These are the activations of a small neural network, seen along a few directions. Each row is one input.
In each table, some parts of the input vary, and every possible input appears once, in random order.
Descriptions start from the smaller parts, as in this example, which fits no table here: one of 2 separate values, together with either a single point or one of 9 places along a line or (one of 5 places around a ring, together with one of 6 places along a line).
Shared parts are said once, and a part with two or three values counts as separate values.
In the rows, 128 means zero.

Other details of the inputs shift rows strongly along two fixed directions, in all tables alike. That doesn't count.
These rows show it; all are for the same input, with only those details redrawn:
[178 161 197 157 179 104 100  92  88 232 129 147  92 160 173 139]
[127 130 122 135 125 128 129 114 144 118 127 155 123 114 111 136]
[144 117 131 109 138 129 117 128 105 119 138 100 134 147 157 121]

Table:
x1: [127 135 119 141 122 125 139 119 139 117 120 152 121 113 111 134]
x2: [112 134 136 136 129 122 125 128 151 119 116 151 125 116 106 124]
x3: [127 130 122 135 125 128 129 114 144 118 127 155 123 114 111 136]
x4: [121 105  96 115 116 140 144 161 110 114 143  78 150 145 142 122]
x5: [125 120 128 120 138 120 122 148 114 110 131  96 144 147 147 110]
x6: [134 122 112 125 136 119 129 143 109 103 137  91 143 143 148 116]
x7: [146 118 124 109 133 130 126 128 101 118 134  99 130 145 157 123]
x8: [118 122 116 137 102 155 146 138 139 159 141 141 120  96 107 147]
x9: [173 161 210 158 183 103  95  92  90 246 124 154  91 164 174 137]
x10: [139 126 129 119 135 123 119 142 111 111 131  95 137 144 150 115]
x11: [132 108 114 109 105 154 136 156 100 135 147  82 137 124 144 133]
x12: [124 135 128 140 124 124 135 123 142 121 117 155 121 116 112 132]
x13: [109 165 121 125 115 123 127 109 165 142 118 119 133 115  98 130]
x14: [117 126 131 128 123 130 130 121 145 123 115 159 122 117 111 132]
x15: [113 124 137 128 129 129 125 115 149 124 122 159 123 117 110 130]
x16: [118 136 132 140 127 121 126 128 148 119 118 149 127 116 107 126]
x17: [116 130 134 134 124 128 132 126 145 121 114 156 125 116 111 128]
x18: [125 108 139  95 133 135 119 139 111 114 126 104 135 148 154 113]
x19: [109 128 139 129 125 128 132 127 147 120 113 157 123 117 111 126]
x20: [133 111 111 113 102 147 137 156  97 134 143  83 137 129 142 135]
x21: [128 107 100 115 107 143 144 162 100 119 141  78 139 137 141 131]
x22: [108 126 110 152 121 134 147 138 151 150 133 146 137 125 108 132]
x23: [113 145 140  98 119 134 124 138 131 133 120  79 139 141 136 109]
x24: [142 117 132 107 133 130 122 133 103 118 131 101 132 148 158 119]
x25: [116 114 128 110 135 123 123 152 118 100 130  95 147 147 144 106]
x26: [120 138 119 152 130 114 134 130 145 117 122 149 128 118 108 128]
x27: [149 120 125 112 138 128 121 123 101 122 141 100 132 144 156 125]
x28: [130 141 118 148 127 119 132 120 142 118 123 146 123 113 108 133]
What do these inputs look like to the network? -> either one of 2 separate values or one of 6 places along a line or (one of 4 places along a line, together with one of 5 places along a line)
What sort of input is x23? -> one of 2 separate values
Start at x22 and move only the place on the line of 6, one step at a time. The first step leads to x4. Which rows follow, in order? -> x21, x20, x11, x8

Table:
x29: [119 117 112 125 119 135 136 137 133 119 133 123 137 129 124 128]
x30: [121 117 114 122 118 138 134 136 133 118 134 125 135 126 124 128]
x31: [128 119 121 118 132 125 126 121 131  91 123 137 132 132 130 122]
x32: [130 124 105 128 117 132 135 133 128 114 134 117 134 122 122 133]
x33: [128 117 130 113 128 126 122 124 130  89 119 140 130 126 129 121]
x34: [117 134 125 126 135 115 122 133 141  95 123 123 139 129 122 112]
x35: [124 117 119 121 116 137 131 136 126 113 134 123 130 117 122 131]
x36: [120 122 116 119 118 137 135 133 134 117 130 119 135 126 123 126]
x37: [120 115 110 127 120 134 135 138 131 118 134 123 137 126 122 130]
x38: [115 127 125 111 113 137 131 134 134 115 121 117 130 122 120 126]
x39: [164 145 194 122 176 107  88 116  86 179 128 101 118 172 188 112]
x40: [116 126 118 128 118 132 138 143 133 117 124 117 136 126 121 122]
x41: [116 128 115 118 116 131 135 131 135 120 124 116 136 129 120 127]
x42: [126 120 110 125 118 135 135 133 128 115 137 121 134 123 123 132]
x43: [129 122 116 122 114 136 130 135 126 110 132 119 129 115 122 131]
x44: [125 118 113 122 118 137 134 131 128 116 137 123 132 119 124 132]
x45: [123 179 160 192 150  97 123  78 182 184 104 233  91 100  74 150]
x46: [126 121 121 124 134 118 130 129 129  90 120 133 130 133 129 120]
x47: [128 116 124 114 130 127 125 119 131  90 122 138 132 128 130 121]
x48: [122 116 113 124 120 136 133 136 130 117 135 124 135 124 123 130]
x49: [118 121 125 115 116 139 131 137 133 116 126 121 131 121 122 126]
x50: [115 132 118 123 115 129 137 141 134 117 120 114 136 126 119 123]
x51: [117 127 119 111 115 137 133 128 135 117 125 117 133 124 123 127]
x52: [121 114 122 120 119 138 129 140 127 116 133 125 132 119 123 129]
x53: [131 125 108 126 116 134 133 131 128 113 135 118 132 120 123 132]
x54: [124 173 159 190 134 116 136  82 175 209 106 235  83  89  73 162]
x55: [124 119 107 128 118 133 137 134 128 116 136 120 136 125 123 132]
x56: [121 115 116 117 118 140 133 134 133 118 134 126 135 122 126 129]
x57: [170 141 174 140 165 112 111 133  66 203 139  88 116 173 190 125]
x58: [118 128 118 115 115 134 134 130 135 118 125 116 134 127 121 127]
x59: [118 119 114 133 120 131 136 146 128 116 131 121 136 124 122 126]
x60: [118 121 116 131 119 132 138 146 131 117 129 121 136 126 124 124]
x61: [165 145 187 122 178 107  91 110  87 181 132 101 120 174 189 113]
x62: [120 115 123 117 116 140 130 140 131 116 131 126 132 121 123 128]
x63: [131 123 110 123 116 136 132 129 128 114 135 120 131 116 124 132]
x64: [122 176 155 199 135 111 139  84 176 212 104 235  85  93  69 162]
x65: [178 148 173 140 165 110 109 131  65 204 138  85 114 170 192 126]
x66: [128 118 118 121 133 122 128 122 132  92 122 136 131 134 129 122]
x67: [164 146 183 125 178 106  93 114  88 179 132  99 122 176 187 113]
x68: [122 114 115 121 120 138 132 134 130 118 136 125 134 120 125 130]
What do these inputs look like to the network? -> one of 5 places along a line, together with either one of 2 separate values or one of 6 places along a line
The inputs of x35 and x55 match in every part but the place on the line of 5. If x33 is changed in the same way as x35 into x55, which row does it become? -> x66
The inputs of x68 and x59 match in every part but the place on the line of 5. If x63 is changed in the same way as x68 into x59, which row does it become? -> x65
Start at x58 and move only the place on the line of 6, one step at a time. The first step leads to x36. Which rows follow, in order? -> x30, x48, x42, x53
Which other rows does x33 become when the choice among 2 separate values takes its other values? List them by row number. -> x39
